Look-ups in named tables: a row name and a column name give one cell, copied from the table.

Num:
	Rem	Kugos
Bafe	31	157
Baf	92	109
Bipu	84	99
Mekegad	120	159
Zolib	78	48
Sef	61	38
Suma	81	192
Nozipa	2	117
Nor	79	83
Pagavo	55	107

Baf, Kugos: 109
Mekegad, Rem: 120
Pagavo, Kugos: 107
Nozipa, Kugos: 117
Baf, Rem: 92
Bipu, Kugos: 99
Suma, Kugos: 192
Zolib, Rem: 78
Bipu, Rem: 84
Nor, Rem: 79
Which row has the largest Kugos? Suma

Lete
|  | Sok | Duk | Fose | Nug |
|---|---|---|---|---|
| Tenif | 64 | 420 | 628 | 712 |
| Bar | 72 | 420 | 645 | 724 |
| Meseba | 82 | 449 | 606 | 693 |
| Siz | 74 | 434 | 670 | 723 |
| Goripar | 185 | 539 | 511 | 768 |
| Rukezer | 78 | 438 | 594 | 739 |
| Pire | 100 | 443 | 665 | 778 |
| Beser | 51 | 428 | 600 | 697 |
| Vamugag | 127 | 475 | 587 | 737 |
| Lin | 134 | 451 | 704 | 824 |
| Dom | 77 | 414 | 654 | 723 |
| Vimido | 56 | 423 | 661 | 793 |
| Modapoz | 98 | 412 | 654 | 749 |

What is the Fose of Dom in Lete?
654
What is the Sok of Goripar in Lete?
185
What is the Nug of Vimido in Lete?
793
What is the Sok of Bar in Lete?
72
What is the Duk of Beser in Lete?
428
What is the Duk of Modapoz in Lete?
412
What is the Duk of Tenif in Lete?
420
What is the Duk of Rukezer in Lete?
438
What is the Nug of Bar in Lete?
724
What is the Nug of Meseba in Lete?
693
What is the Duk of Vamugag in Lete?
475

Pepat =
           Vaza   Muful  Muzenuk   Dunom
Kavud    -0.096   0.026    0.358   0.046
Fosobi   -0.149   0.400   -0.443  -0.167
Nomubop  -0.259  -0.179   -0.052  -0.036
Gisesi   -0.388  -0.396    0.040  -0.396
Sar      -0.199   0.138    0.177  -0.071
Mepatul   0.443  -0.067    0.040  -0.090
Padilu    0.241  -0.098   -0.143  -0.014
Suv      -0.788  -0.071   -0.125  -0.087
Rabade   -0.157   0.034   -0.361  -0.340
Fumigu   -0.581   0.146    0.166  -0.717
Vot       0.231  -0.156    0.533  -0.481
Madugu    0.121  -0.154    0.179   0.341
Geda     -0.588   0.431   -0.423  -0.223
Zam      -0.280  -0.270   -0.105   0.413

Vaza of Madugu: 0.121
Muzenuk of Nomubop: -0.052
Dunom of Nomubop: -0.036
Muzenuk of Sar: 0.177
Muful of Vot: -0.156
Muful of Padilu: -0.098
Vaza of Mepatul: 0.443
Muzenuk of Suv: -0.125
Muful of Suv: -0.071
Muful of Geda: 0.431
Muful of Zam: -0.270
Vaza of Sar: -0.199
Vaza of Rabade: -0.157
Muful of Fumigu: 0.146
Muful of Rabade: 0.034
Which row has the largest Muful? Geda

Table Tid
,Vanub,Ver,Dudu,Getupo,Disop,Mar,Ribetog,Gib,Rasoz
Nokuver,97,164,154,157,114,121,118,156,148
Figap,101,153,172,99,122,89,143,120,144
Zun,147,132,126,115,160,158,122,185,64
Tenu,99,122,120,129,136,178,154,162,174
Zud,98,111,110,194,167,112,113,113,192
Koleliz,149,222,120,142,143,178,137,135,192
Buza,117,86,142,160,98,107,118,104,193
Zov,185,129,106,120,72,102,147,143,179
Pogirod,158,127,211,160,190,111,224,102,188
Vuz,152,180,146,186,147,133,230,103,109
Vap,204,112,217,138,100,164,173,120,137
Sozos,177,183,94,98,144,113,101,96,50
Fonilug,215,138,118,158,170,136,116,148,181

Dudu of Zov = 106
Disop of Buza = 98
Ver of Buza = 86
Rasoz of Sozos = 50
Gib of Nokuver = 156
Vanub of Koleliz = 149
Disop of Pogirod = 190
Vanub of Figap = 101
Rasoz of Vap = 137
Rasoz of Buza = 193
Ribetog of Sozos = 101
Dudu of Fonilug = 118
Ribetog of Vuz = 230
Vanub of Vuz = 152
Rasoz of Zun = 64
Gib of Tenu = 162
Which row has the largest Disop? Pogirod

Gerizu =
	Sidef	Momas	Dubuk	Gunevez
Vetune	-8.62	-1.64	-1.29	-2.11
Vezis	-7.92	-4.76	-2.57	-1.00
Kapupef	3.91	-5.57	-3.57	-0.08
Safanos	-1.84	3.98	0.56	-3.68
Rupasor	-1.59	-7.63	-4.07	0.33
Nalusov	7.19	1.26	-1.03	-2.26

Gunevez of Rupasor = 0.33
Sidef of Vezis = -7.92
Momas of Kapupef = -5.57
Gunevez of Nalusov = -2.26
Gunevez of Kapupef = -0.08
Dubuk of Nalusov = -1.03
Gunevez of Vetune = -2.11
Momas of Rupasor = -7.63
Momas of Vetune = -1.64
Sidef of Vetune = -8.62

Riz.csv
,Vemu,Damubuf,Ren,Runezo,Ged,Tur,Debitu
Bev,33,71,53,52,34,44,43
Beteku,50,52,32,68,59,53,38
Dazo,70,37,61,54,67,54,54
Matiz,44,64,32,62,46,63,59
Nir,34,50,22,68,14,37,28
Buteda,56,57,80,47,70,45,45

What is the Runezo of Matiz in Riz? 62
What is the Ged of Dazo in Riz? 67
What is the Vemu of Dazo in Riz? 70
What is the Ren of Dazo in Riz? 61
What is the Tur of Dazo in Riz? 54
What is the Debitu of Matiz in Riz? 59
What is the Tur of Buteda in Riz? 45
What is the Ren of Beteku in Riz? 32
What is the Vemu of Nir in Riz? 34
What is the Runezo of Beteku in Riz? 68
What is the Ren of Nir in Riz? 22
What is the Ged of Matiz in Riz? 46
What is the Debitu of Bev in Riz? 43
What is the Debitu of Buteda in Riz? 45
What is the Debitu of Dazo in Riz? 54
What is the Ren of Bev in Riz? 53

Domi:
|  | Toduvi | Rer | Nuv | Nat | Ganu | Vidob | Mil | Tunup | Faza |
|---|---|---|---|---|---|---|---|---|---|
| Zemo | 3.857 | 8.073 | 4.350 | 6.209 | 3.834 | 6.769 | 4.148 | 3.361 | 3.979 |
| Sig | 8.358 | 4.442 | 6.412 | 6.115 | 3.925 | 4.048 | 2.773 | 9.412 | 1.253 |
| Nono | 5.703 | 8.660 | 1.672 | 6.803 | 3.846 | 5.439 | 3.766 | 5.199 | 4.534 |
| Neruba | 8.154 | 4.410 | 7.065 | 6.570 | 4.885 | 3.687 | 2.781 | 9.881 | 1.206 |
| Siz | 8.506 | 3.107 | 6.239 | 7.298 | 5.828 | 4.128 | 4.383 | 6.889 | 1.051 |

Sig, Toduvi -> 8.358
Neruba, Faza -> 1.206
Zemo, Ganu -> 3.834
Zemo, Nat -> 6.209
Nono, Mil -> 3.766
Zemo, Nuv -> 4.350
Sig, Rer -> 4.442
Sig, Vidob -> 4.048
Neruba, Toduvi -> 8.154
Siz, Vidob -> 4.128
Neruba, Nat -> 6.570
Siz, Rer -> 3.107
Neruba, Vidob -> 3.687
Nono, Nuv -> 1.672
Neruba, Nuv -> 7.065
Siz, Nat -> 7.298
Neruba, Ganu -> 4.885
Nono, Toduvi -> 5.703
Neruba, Rer -> 4.410
Row with the largest Faza: Nono

Nop:
	Sebe	Repe	Resolit	Sed	Voz	Bezetib	Renozer	Dozufi	Dal	Beda
Fegim	90	73	199	197	173	83	85	49	38	85
Kuz	92	66	164	181	165	81	112	83	69	94
Bodav	101	108	168	153	137	110	92	84	66	123
Vumak	122	154	93	93	85	149	119	145	128	162
Pid	118	111	118	113	121	113	128	131	128	124
Vasag	126	132	110	99	108	128	123	132	134	129
Mir	161	194	34	17	48	175	147	194	213	163

What is the Resolit of Fegim in Nop?
199
What is the Dozufi of Kuz in Nop?
83
What is the Renozer of Kuz in Nop?
112
What is the Voz of Fegim in Nop?
173
What is the Sed of Mir in Nop?
17
What is the Repe of Vasag in Nop?
132
What is the Dozufi of Pid in Nop?
131
What is the Beda of Vasag in Nop?
129
What is the Beda of Pid in Nop?
124
What is the Dal of Mir in Nop?
213

Dogeru =
|  | Lepuvo | Kir | Vuled | Luva |
|---|---|---|---|---|
| Det | 156 | 81 | 157 | 167 |
| Rivat | 38 | 7 | 72 | 249 |
| Vora | 126 | 120 | 82 | 119 |
| Fek | 85 | 82 | 56 | 154 |
| Gud | 49 | 44 | 153 | 202 |
| Novure | 223 | 182 | 22 | 20 |

What is the Lepuvo of Gud in Dogeru?
49
What is the Luva of Det in Dogeru?
167
What is the Lepuvo of Vora in Dogeru?
126
What is the Luva of Vora in Dogeru?
119
What is the Lepuvo of Rivat in Dogeru?
38
What is the Kir of Gud in Dogeru?
44
What is the Vuled of Gud in Dogeru?
153
What is the Lepuvo of Novure in Dogeru?
223
What is the Vuled of Vora in Dogeru?
82
What is the Kir of Rivat in Dogeru?
7
What is the Vuled of Rivat in Dogeru?
72
What is the Vuled of Novure in Dogeru?
22
What is the Lepuvo of Fek in Dogeru?
85
What is the Vuled of Fek in Dogeru?
56
What is the Kir of Vora in Dogeru?
120
What is the Kir of Det in Dogeru?
81
What is the Lepuvo of Det in Dogeru?
156
What is the Luva of Novure in Dogeru?
20
Row with the largest Vuled: Det

